Each row below holds a small network's activations on one input, seen along a few directions.
In each table, some parts of the input vary, and every possible input appears once, in random order.
A made-up example of a description, with smaller parts first: one of 4 places along a line, together with either a single point or one of 11 places along a line or (one of 2 separate values, together with one of 8 places around a ring).
Shared parts are said once, and a part with two or three values counts as separate values.
In the rows, zero is written as 128.

Other details of the inputs shift rows strongly along three fixed directions, in all tables alike. That doesn't count.

A family of inputs:
R1: [101 134  82 204 161 127 108  96 109 200  69]
R2: [190  92 164  82  51 144 131 100 142 100 142]
R3: [128 147 156 102 140  64 140 121 172  70 174]
R4: [124 173  98 132  74 126 107 129 149 141 120]
R5: [171  94 159  83  98 117 175 126 110 102 139]
R6: [157 116 177 117 105 124  91 104 147  64 156]
R7: [115 177  64 124 117 129 104 126 160 111 183]
R8: [168  92 182  90 132 122 160 125  99  35 144]
R9: [183 104 193 114  96 135 110  92 120  47 131]
R10: [131 140 123 136 159 112  93  93 161  65 178]
R11: [155  76 175 134 146 114 166 110  81 117  84]
R12: [ 58 163  95 155 166  64 115 148 177 175 144]
R13: [184 142 224  90 168 206 189 103 134  98 106]
R14: [129  99 158 153 159 132  79 104 134  85 135]
R15: [194  82 133 102  55 159 158  92 109 149  95]
R16: [177 144 220  61 118 222 173 144 151 117 130]
R17: [110 185  69  82  61 137 150 202 119 130 156]
R18: [ 96  79 143 180 239  94 131 107 112 125 113]
R19: [161  30 153 133 147 146 183 111  56 175  62]
R20: [ 76 126  97 207 198 103  72  97 152 184 116]
R21: [141 163  82 108  49 162 119 147 116 141 126]
R22: [127  73 138 171 166 138  98  86 117 154 104]
R23: [112 114 105 156 152 135  90 110 140 141 140]
R24: [100  82 149 201 210 128  70  94 123 123 104]
R25: [136 135 130  62  92 119 143 167 147  70 203]
R26: [126  87 122 185 156 158 103 105  85 160  65]
R27: [105 110 140 150 170 114 129 146 100 120 105]
R28: [134  59 170 148 206 105 146 103 101 102 114]
R29: [120 151  64 112  81 155 108 145 145 147 166]
R30: [138  89  76 172 115 161 141  98  87 236  59]
R31: [ 52 204  64 152 149  89 112 180 142 163 139]
R32: [ 93 177 102 173 187  97  75 101 161  80 159]
R33: [140 191  37  83  34 152 132 148 147 151 173]
R34: [ 73 209  55 173 127 110  76 141 157 164 134]
R35: [126  69 135 174 171 123 165 117  61 192  40]
R36: [106 113 150 136 135  95 131 145 134 151 106]
R37: [ 87 158  85 150 157 100 141 150 114 160 114]
R38: [132 172 223 126 210 179 143 117 163  97 118]
R39: [ 85 162 112 114 138 102 112 178 151 100 178]
R40: [147  90 150 117 142 107 160 120 110 122 123]
R41: [107 183 102 127  87 108  85 134 183 128 157]
R42: [176  59 171 127 108 149 122  84 112 122 114]
R43: [103 215 162  99 188 167 137 140 217 130 186]
R44: [ 69 180 116 181 184  80  45 115 189 104 169]
R45: [177 100  60 108  30 192 168 125  78 227  78]
R46: [142  86  82  91  44 186 180 195  59 223  76]
R47: [139  82  84 107  57 163 187 168  73 252  75]
R48: [ 74 133  51 142 135 128 140 177 117 224 118]
R49: [150 141 143  48  50 128 147 179 131  79 178]
R50: [147 155 140  72  66 116 149 169 123  83 154]
R51: [104 143  95 101 108 114 140 167 137 152 159]
R52: [108 154  87  94  88 111 144 173 143 161 161]
R53: [144  57 191 131 138 120 144 129  92 130  92]
R54: [120 114 126 170 154 144  93 110 110 115 106]
R55: [112  94 161 167 172 103 135 127  94 144  78]
R56: [ 83 166  41 143 127 125 154 175 102 200 104]
R57: [168 217 167  38 118 189 182 139 199  86 198]
R58: [163  81 209  87 114 110 138 135 118  59 145]
R59: [128 145 151 122 124 116  75 115 163  59 177]
R60: [165 162 139  53  45 105 174 152 139  76 157]
R61: [ 76 147 177 176 215  43  98 117 164  81 129]
R62: [ 97 195  54 161 121 115 100 124 146 160 131]
R63: [148 108 169 152 178 120  97  76 129  33 143]
R64: [158 120 125 131 109 146 124  99 107 108 114]
R65: [172  82 166 150 123 133 131  70 107 119  74]
Description of these inputs: one of 5 places around a ring, together with either a single point or (one of 2 separate values, together with one of 6 places along a line).
Q: The inputs of R57 and R13 match in every part but the place on the ring of 5. If R30 is changed in the same way as R57 into R13, which row does it become?
A: R1
Q: The inputs of R33 and R59 match in every part but the place on the ring of 5. If R5 is changed in the same way as R33 into R59, which row does it become?
A: R53
Q: Which other rows does R44 become when the choice among 2 separate values takes its other values? List them by row number.
A: R58
Q: Start at R62 and move only the place on the ring of 5, one step at a time. The first step leads to R45. Which rows follow, in order?
A: R20, R44, R34
